A small network was shown many inputs. Here are its activations along a few directions, one row for each input.
In each table, some parts of the input vary, and every possible input appears once, in random order.
Descriptions start from the smaller parts, as in this example, which fits no table here: one of 6 places along a line, together with either a single point or one of 9 places around a ring or (one of 3 separate values, together with one of 8 places around a ring).
Shared parts are said once, and a part with two or three values counts as separate values.
In the rows, 128 means zero.

Other details of the inputs shift rows strongly along two fixed directions, in all tables alike. That doesn't count.

Rows:
R1: [131  83  75 113 127  76 130 162  54  38 136 169 118 170 146]
R2: [ 87 150 164 159 106 165  62 137 137 145 113  88 107  94 129]
R3: [145  31 133 167  73 106 139 130 133  97  89 160 180 171 142]
R4: [101 165 150 134 137 171 147 138 170 158 144  94 130 111 113]
R5: [121 166 107 156  81 155 103  90 148 141 112  83 158 116 117]
R6: [109 209  92  51 172 110 128 143  92  88 195  86  59  88 115]
R7: [120 142 185 162 108 179 155 121 212 201 122  83 159 118 101]
R8: [134  71  76 105 109  64 125 153  60  25 135 158 125 155 150]
R9: [ 96  79 114 106 173  92 173 203  68  62 165 174  92 152 161]
R10: [134 175 102 138  94 151 104  83 131 155 112  91 143 117 113]
R11: [132 179 160 132 126 149 142 132 168 151 148  88 133 115 111]
R12: [106 213  85  51 183 118 124 134  92  97 184 110  52  83 125]
R13: [ 96 171 147 146 128 166 150 137 150 189 142  89 137 105 128]
R14: [162  58 122 150  93  92 134 116 111 132  84 192 155 177 146]
R15: [135 211 105  62 172 116 123 123 112  94 177 105  60  90 120]
R16: [120 156 103 152 102 171 112  98 146 129 112  85 145 120 108]
R17: [105 181  52  99 148 139  85  93 100  53 146  88  98  87 117]
R18: [174  78 184 140 126  93 159 154 149 147 105 199 150 182 160]
R19: [141  92 130  96 190  84 148 185  97  36 152 184 105 162 155]
R20: [143 145 109 141 128 180 118  93 150 152 104  84 153 110  92]
R21: [143  83  72  99 122  59 117 130  59  48 124 191 104 157 158]
R22: [ 91 206  98  77 170 132 133 158 103  93 188  90  79  94 120]
R23: [133 148 103 144 125 171 108  86 146 137 108  90 148 113 101]
R24: [125 206  96  58 198 119 116 124 109  68 185 101  60  81 114]
R25: [138  91 112  63 172  51 158 175  71  64 168 187  70 148 148]
R26: [149  25 131 165  91 103 130 114 136 101  83 170 183 162 141]
R27: [165  46 123 142  76  80 128 106 118 120  83 181 161 161 150]
R28: [133  92  66  95 122  55 117 145  42  30 140 177 105 160 157]
R29: [ 92 160 169 162  95 156  59 134 136 166 112  85 119  95 130]
R30: [161  76 183 138 118  84 168 161 137 137 127 183 148 178 145]
R31: [129  59 172 149 113  93 174 163 128 170 133 190 150 173 150]
R32: [147  42 175 134 143  88 168 151 146 142 120 192 146 165 138]
R33: [102 140 173 175 132 188 150 110 192 220 113 101 164 104 122]
R34: [113 171 144 131 133 156 144 110 150 207 130 111 120  97 133]
R35: [144  76  79  98 106  57 121 137  57  42 130 166 121 153 153]
R36: [113  43 168 157 125 111 181 180 138 136 137 183 146 173 145]
R37: [128 232  97  59 178 119 116 146  94  72 183  94  67 101 133]
R38: [138 150 106 139 114 179 127 113 141 140 112  76 144 119  95]
R39: [131 211 105  71 195 133 111 126 121  83 166 104  77  93 127]
R40: [129  47 184 159  97  83  85 157 101 146  85 199 119 154 168]
R41: [113  74 113  91 182  71 156 169  78  79 170 197  88 143 151]
R42: [123 164 182 154 104 165 147 112 190 230 119 105 162 120 116]
R43: [102 165 169 152  93 147  55 121 129 179 108  95 112  94 134]
R44: [105 159 149 131 155 167 138 122 172 161 139 104 133 102 111]
R45: [129 154 109 152 104 179 117  99 150 143 110  78 150 121 102]
R46: [128 170 165 140 129 168 144 127 186 149 141  85 133 113 107]
R47: [179  35 157 179  73 110 146 109 144 184  60 192 190 191 139]
R48: [135 156 104 145 115 160  99  67 150 156  99 103 147 108 108]
R49: [117 151 153 125 151 158 140 118 178 156 142  93 129 100 103]
R50: [113 159 175 165 105 169 152 113 173 242 117 102 160 113 129]
R51: [134 164 109 149  96 165 115 100 140 154 113  79 155 123 104]
R52: [163  47 130 154  99 108 157 159 105 123  96 165 173 187 129]
R53: [138 181  51  73 171 140 102 103  81  83 144  91  87  90 100]
R54: [ 74 181 102  93 171 134  39 142  74  60 155  91  46  64 131]
R55: [153 164 106 127 105 156 121 100 125 165 111  87 144 120 102]
R56: [164  55 134 157  87  98 143 131 108 139  90 177 172 189 139]
R57: [139 164 190 170 114 188 142 124 215 185 110  90 168 131 118]
R58: [123 149 179 154 129 172 140  97 203 223 111 115 160 108 111]
R59: [111  79 113  96 188  79 160 173  68  84 155 193  92 140 162]
R60: [145  37 126 167 112 110 135 127 122 104  88 184 172 178 138]
R61: [101 186  51  99 132 140  94 110  94  46 153  79  92  96 119]
R62: [116 167 141 121 130 145 139 109 155 195 147 116 112 100 122]
R63: [125 151 185 160 101 165 152 122 202 213 126  83 165 120 104]
R64: [164  61 214 184 100 116 172 171 177 167  96 180 195 199 152]
R65: [118  53 168 154 118  97 178 181 128 147 141 183 151 175 148]
R66: [139 143 105 137  97 149  93  57 156 143  98  92 154  92 113]
R67: [132 163 159 131 152 159 135 115 181 143 140  98 131 105 107]
R68: [143 198  42  57 160 127 104 108  64  81 150  92  67  92 107]
R69: [138 139 131 175  84 166  98  52 184 187  78 105 179 112 114]
R70: [ 87 181 111  96 161 128  37 125  82  92 143 101  52  64 133]
R71: [118  37 167 154 143 107 171 164 140 139 133 193 149 164 144]
R72: [149  70  75  98 156  77 124 137  58  49 126 184 110 159 139]
Each input here is: one of 6 places around a ring, together with either a single point or one of 5 places along a line or one of 6 places along a line.
Changing only the place on the ring of 6 turns R30 into R46. The same change can be made to R31. Which row results?
> R36
Changing only the place on the ring of 6 turns R69 into R5. The same change can be made to R59. Which row results?
> R13
Change only the place on the line of 6 in R12. List by row number the other rows that result.
> R15, R18, R25, R34, R62
Change only the place on the line of 6 in R49. List by row number the other rows that result.
> R19, R33, R44, R67, R71
Change only the place on the line of 5 in R45. List by row number the other rows that result.
> R3, R16, R38, R61
Change only the place on the ring of 6 in R23. List by row number the other rows that result.
> R45, R47, R51, R56, R72
Start at R26 and move only the place on the ring of 6, one step at a time. The first step leads to R3. Which rows follow, in order?
> R8, R35, R27, R66

Rows:
R73: [122  88  78  79 165  59 114 151  49  26 151 181  79 133 156]
R74: [160  77 150 125 149  91 179 157 128 117 127 193 144 178 145]
R75: [120 176 116 130 105 152  99 115 124 139 123  82 124 105 121]
R76: [164  64 109 120 112  83 165 148 101  82 123 171 149 181 134]
R77: [106 159 138 140 130 162 117 111 165 141 134  89 134  96 117]
R78: [160  52 111 125 119  89 168 130 109 116 115 183 153 171 133]
R79: [108 151 151 157 119 175 119 118 168 174 122  86 148 107 110]
R80: [ 95 204  54  75 150 125  95 111  71  89 168  92  66  80 125]
R81: [132 161 132 149 131 180 150 101 182 162 121  90 163 120 105]
R82: [114 203  72  77 154 132  78 119  91  54 158  80  69  85 116]
R83: [148  58 143 147 109  93 123 153 105  96 105 175 141 170 146]
R84: [129 136 163 181  79 176 114  82 179 234  79 100 173 112 117]
R85: [ 94 172 119 135 123 160 127 124 138 146 146  87 122 104 119]
R86: [123  46 161 163 113 112 157 171 122 134 111 174 158 171 149]
R87: [128  74 160 134 123  83 161 171 110 136 134 191 129 170 158]
R88: [135 148 202 170 107 174 125 101 214 228  99 107 162 115 114]
R89: [144  54 127 133 130 102 189 158 123 103 131 169 157 176 129]
R90: [142 107  88  57 181  60 177 177  63  43 182 174  80 154 140]
R91: [168  68 122 137 118  96 154 141 116  90 107 177 161 185 142]
R92: [123 170 119 129 113 148  93 112 128 131 124  86 124 107 115]
R93: [107 195  66  76 167 132  81 109  79  78 158  91  61  74 118]
R94: [108 195  66  72 169 131  80 106  88  72 156  93  62  74 117]
R95: [127 167 129 138 105 149  95  96 154 135 118  88 136 103 120]
R96: [102 213  98  65 180 126 104 142  91  92 183  90  56  80 121]
R97: [106 162 130 131 141 166 111 119 154 129 135  89 119  98 111]
R98: [135  72 162 121 144  77 148 165 117 105 135 190 122 156 158]
R99: [118 175 119 141  91 150 107 106 137 153 124  87 134 113 121]
R100: [160  62 105 122 140  89 155 133 101  93 114 193 145 172 144]
R101: [138  24 196 196 100 128 155 153 165 167  86 180 186 179 141]
R102: [135 148 201 174 105 175 126 104 205 234 102 105 160 115 116]
R103: [128 152 196 172  96 174 134 112 195 244 103 101 163 116 122]
R104: [117 162 113 125 127 147  95  99 125 149 122 100 117  96 116]
Changing only one part turns R74 into R100. The same change can be made to R98. Which row results?
> R73
What do these inputs look like to the network?
> one of 4 places along a line, together with either one of 2 separate values or one of 6 places along a line
Start at R90 and move only the place on the line of 4, one step at a time. The first step leads to R89. Which rows follow, in order?
> R76, R78
Start at R80 and move only the place on the line of 6, one step at a time. The first step leads to R84. Which rows follow, in order?
> R104, R93, R94, R73
List by row number the other rows that have the place on the line of 4 in common with R75.
> R76, R82, R83, R91, R92, R95, R99
Change only the place on the line of 6 in R101. List by row number the other rows that result.
> R77, R79, R85, R86, R97

Rows:
R105: [171  54 154 135 121  81 132 127 126 105 100 206 148 173 137]
R106: [110 149 148 148 132 161 155 115 162 192 129 130 131 127 124]
R107: [138 135 110 143  95 146 117 112 118 153 109  94 156 135 104]
R108: [143  36 132 151  87  99 138 145 134  91 110 171 154 179 136]
R109: [112 170 102  89 150 132 157 142 124  73 167  90 102 104 125]
R110: [132 131 123 151 143 161 110  84 164 147  97 124 153 112 127]
R111: [126 138 118 154  87 146 119 103 155 134 100  93 161 123 121]
R112: [ 96 181 106  99 151 129 139 163 117  93 178 102  97 109 125]
R113: [ 97 128 172 166 107 143  90 133 150 137 124 103 120 101 134]
R114: [164  69 128 128  94  66 137 126  97 128 105 183 153 176 141]
R115: [110  86 129 113 162  89  99 191  54  53 145 156  68 130 147]
R116: [144 128 120 150 101 156 120 113 138 152  88  99 157 131 112]
R117: [ 96 138 170 152 111 159  84 146 127 176 108 105 127 110 134]
R118: [170  56 135 132 103  70 142 130 110 119  87 193 151 175 152]
R119: [160 138 132 126  98 136 111  87 162 162 107 118 132 125 111]
R120: [ 95 189 112 112 145 146 140 146 125 100 171 103  93 119 129]
R121: [174  58 169 122 126  85 188 154 138 135 115 192 148 175 155]
R122: [139 118 116  72 170  61 155 187  73  80 171 187  81 151 152]
R123: [148 159 167 126 142 135 141 113 171 179 137 121 138 130 119]
R124: [ 67 167 124 109 130 126  74 155  94  91 156 102  84  90 149]
R125: [101 171  99  93 169 128 144 143 112 129 171 120  89  99 122]
R126: [146 132 133 156 139 172 107 111 154 132  92 110 159 130 120]
R127: [125  72 183 132 113  76 103 166 100 145 109 197 119 152 174]
R128: [134 136 148 131 142 154 155 139 153 154 138 100 149 120 109]
R129: [171  57 174 122 136  79 175 158 135 138 131 193 153 171 150]
R130: [158 156 120 146  81 135 119  82 132 180 102 121 154 128 134]
R131: [113 174  60 115 108 129 110 116  83  76 150  94 114 113 136]
R132: [146 121 119 139 105 161 114 113 145 142 108 101 136 133 101]
R133: [118 157 151 150 129 168 150 140 153 172 128 114 131 141 118]
R134: [143 130 132 147 125 164 110 111 147 129 105 111 147 127  97]
R135: [114 158  96 114 137 136 101 114 127  58 144 104 114 108 109]
R136: [126 130 149 133 140 151 160 110 170 182 138 114 153 106 115]
R137: [148  93 160 124 136  87 167 164 119 135 132 202 118 182 158]
R138: [110 166  69 104 111 117 107 117  90  75 152  86 116 114 116]
R139: [118 139 148 138 150 149 150 109 167 177 138 119 143 120 113]
R140: [114 173 109  96 180 136 137 148 110  96 171  98  97 117 108]
R141: [123  96  72  83 175  86 118 135  67  29 153 175  86 128 128]
R142: [138 136 147 134 130 161 168 131 159 155 120  99 146 126 113]
R143: [128 140 133 162 123 163 106 102 174 116 101 106 164 122 129]
R144: [143  45 111 159  94  91 153 125  90 133  97 195 163 174 155]
R145: [108 173 109  93 157 135 142 142 129  85 182  85 111  97 119]
R146: [ 70 165 117 100 149 128  77 134  89 127 148 114  74  77 144]
R147: [128 128 111 146  91 139 123  81 137 180 108 110 159 121 111]
R148: [119 152  69  90 140 134 106  96 113 100 147 105  87  97 108]
R149: [145 141 104 155  91 158 120 111 111 154 105 103 154 135 124]
R150: [112  41 170 157 130  90 116 154 110 129 111 188 115 138 155]
R151: [160 149 145 144 133 148 103  84 171 153  90 127 155 121 131]
R152: [130 139 189 153 110 130  87 114 159 184 109 123 115 101 135]
R153: [110 121 104  87 178  84 148 178  87  32 186 146  93 147 139]
R154: [114 167  93  79 168 138 159 120 121 108 162 101  93  89 122]
R155: [131 125 114 146 104 147 124  83 150 171  92 112 154 114 119]
R156: [122 144 153 146 128 158 151 153 154 178 131 113 143 131 113]
What do these inputs look like to the network?
> one of 4 places along a line, together with either one of 2 separate values or one of 5 places along a line or one of 6 places along a line
Changing only the place on the line of 4 turns R144 into R131. The same change can be made to R148. Which row results?
> R108
Change only the place on the line of 5 in R129. List by row number the other rows that result.
> R121, R122, R123, R137
Start at R151 and move only the place on the line of 6, one step at a time. The first step leads to R105. Which rows follow, in order?
> R119, R118, R114, R130
